A small network was shown many inputs. Here are its activations along a few directions, one row for each input.
Each table varies a few parts of the input and shows all the possible inputs, shuffled.
A made-up example of a description, with smaller parts first: one of 2 separate values, together with either a single point or one of 9 places along a line or (one of 5 places around a ring, together with one of 6 places along a line).
Shared parts are said once, and a part with two or three values counts as separate values.
In the rows, 128 means zero.

Other details of the inputs vary at random and push rows far along three fixed directions, the same in every table; ignore that.

Table:
x1: 190 149 116  65  70  77 148  87 100 138 148
x2: 112  78 118 159 155 121 168 135 132 138 141
x3: 133 177 153 131 160 136  82 139 112 143 119
x4: 126  86 105 130 117 145 139 131 127  94 146
x5:  96  86 113 171 146 130 169 147 141 114 106
x6: 161 148 121  87 107  93 101  92 123 183 124
x7: 109  97 119 140 151 149 132 119 146  81 145
x8: 102 103 118 147 156 169 130 128 129  71 150
x9: 164  50  95 123  96  96 188 139 117 176 155
x10: 168 125 130 150  84  87 144  99 148 217 143
x11: 121  97 121 123 114 150 165 134 125  86 143
x12: 117 116 132 151 132 120 102 155 125 175  92
x13: 119 182 149 108 157 148  94 118 123 107 139
x14: 128 175 144 125 145 133 102 100 120  77 119
x15: 167 136 111  43  81 143 148 123 130 100 178
x16: 155 161 117  64  98 107 121  88 127 143 141
x17: 130 179 156 146 156 109 105 116 108 115 106
x18: 120 179 144 111 150 155  86 127 111 107 143
x19:  86 114 129 125 154 179 129 142 138  95 156
x20: 142  84 101 103 114 125 162  95 134 117 165
x21: 130 155 146 183 106 112 135 134 154 163 111
x22: 154 184 155 160  92 128 107 123 134 146 116
x23: 122  90 116 123 112 125 152 132 148  84 135
x24: 136 154 147 128 139 141  72 112 113  80 130
x25: 113 155 121  86 121 185 118 130 136  54 147
x26:  78  91 122 154 146 141 145 170 166 118 105
x27: 156 102 100 111  91  91 141 123 109 226 113
x28: 105  87 133 176 179 138 155 151 142 115 134
x29: 118 180 154 122 143 117 103 117 121 149 102
x30: 191 132 119  69  65  99 131  83  85 149 155
x31: 139 155 152 150 134 125  73 128 102 114  96
x32: 110 128 153 178 170 121 121 125 116 147  98
x33: 124 139 114  79 122 168  99 113 137  77 170
x34: 116 126 126 146 151 114 121 125 131 188 101
x35:  83  86 121 151 151 128 144 156 168 136 115
x36: 120 100 105  99 113 151 155 145 128 124 167
x37:  87 126 116 121 141 165 145 145 154  82 130
x38: 128  80 106 113 125 103 184 144 154 176 147
x39: 144 173 146  94 145 135 100 117 127 122 146
x40: 125 137 135 144 142 102 141 158 133 178  94
x41: 141 140 141 182 101 125 123 135 136 176 126
x42: 141 110 108 123 117 101 128 119 116 211 118
x43: 145 184 154 151 111 149  89 109 136 120 154
x44: 105 155 141  86 144 179 113 111 140  64 169
x45: 126 109 124 131 135 133 165 145 138  83 143
x46: 108 141 136 148 154 104 133 143 130 177 101
x47:  91  80 128 174 158 126 145 147 156 103 113
x48: 144 188 158 159 109 113 108 107 148 149 127
x49: 142  70 109 132 124  91 190 132 140 155 146
x50: 139 166 154 133 135 101 112 101 107 134 105
x51: 110  92 112 108 127 153 122 137 149 110 158
x52:  99 113 111 110 136 144 139 131 162 101 143
x53: 120  96 110 125 128 124 150 116 147  93 142
x54: 134 118 115 135 112 103 127 144 126 192  85
x55: 145 166 141 144 128 121 102 120  98 125  84
x56: 100  75 124 174 141 141 146 164 143 101 104
x57: 119 176 154 130 139 145  86 135 102 140 104
x58: 126 170 145 105 121 151  82 137 129  91 109
x59: 128 132 148 182 158 121 130 163 112 137  85
x60: 118 119 144 177 156 118 118 131 102 160 102
x61: 159 167 127  85  96  86 129 115 112 176 118
x62: 123 171 140 132 138 140  72 136 113 135  98
x63: 129  97 123 138 148 146 144 139 126  96 163
x64: 177 123 104  36  73 136 145 114 121 120 196
x65: 114 103 122 122 120 138 169 127 135  83 143
x66:  92 146 146 157 152 126 128 153 130 154  83
x67: 136  52  95 102 101  96 164 122 156 195 147
x68: 168 150 129  98 113 113 112  97  92 126 155
x69: 128 108 141 168 150  98 110 123 127 159  95
x70:  97 142 132 160 151 120 114 154 141 150  74
x71: 123 115 130 180 155 112 103 131 113 156  94
x72: 170 118 101  64  71 131 140  97 122  77 163
x73: 105 107 124 145 147 168 143 150 119  67 154
x74: 154 154 128 112 113 136 102 105  96 102 130
x75: 119 181 151 106 128 160 100 132 115  98 115
x76: 108 112 125 141 140 163 155 152 126  63 141
x77: 126  78  97 114 104 119 184 155 134 174 136
x78: 150 160 134 129 116  95 106 110 114 128  92
Description of these inputs: one of 6 places around a ring, together with either a single point or (one of 2 separate values, together with one of 6 places along a line).
- The inputs of x74 and x8 match in every part but the place on the ring of 6. If x36 is changed in the same way as x74 into x8, which row does it become? => x18
- The inputs of x20 and x55 match in every part but the place on the ring of 6. If x10 is changed in the same way as x20 into x55, which row does it become? => x22
- Which other rows does x54 become when the place on the ring of 6 takes its other values? List them by row number. => x6, x33, x52, x62, x70
- Which other rows does x69 become when the place on the line of 6 takes its other values? List them by row number. => x2, x7, x20, x28, x32
- Which other rows agree with x21 in the place on the ring of 6? List them by row number. => x1, x5, x23, x26, x37, x40, x45, x61, x65, x66, x70, x78
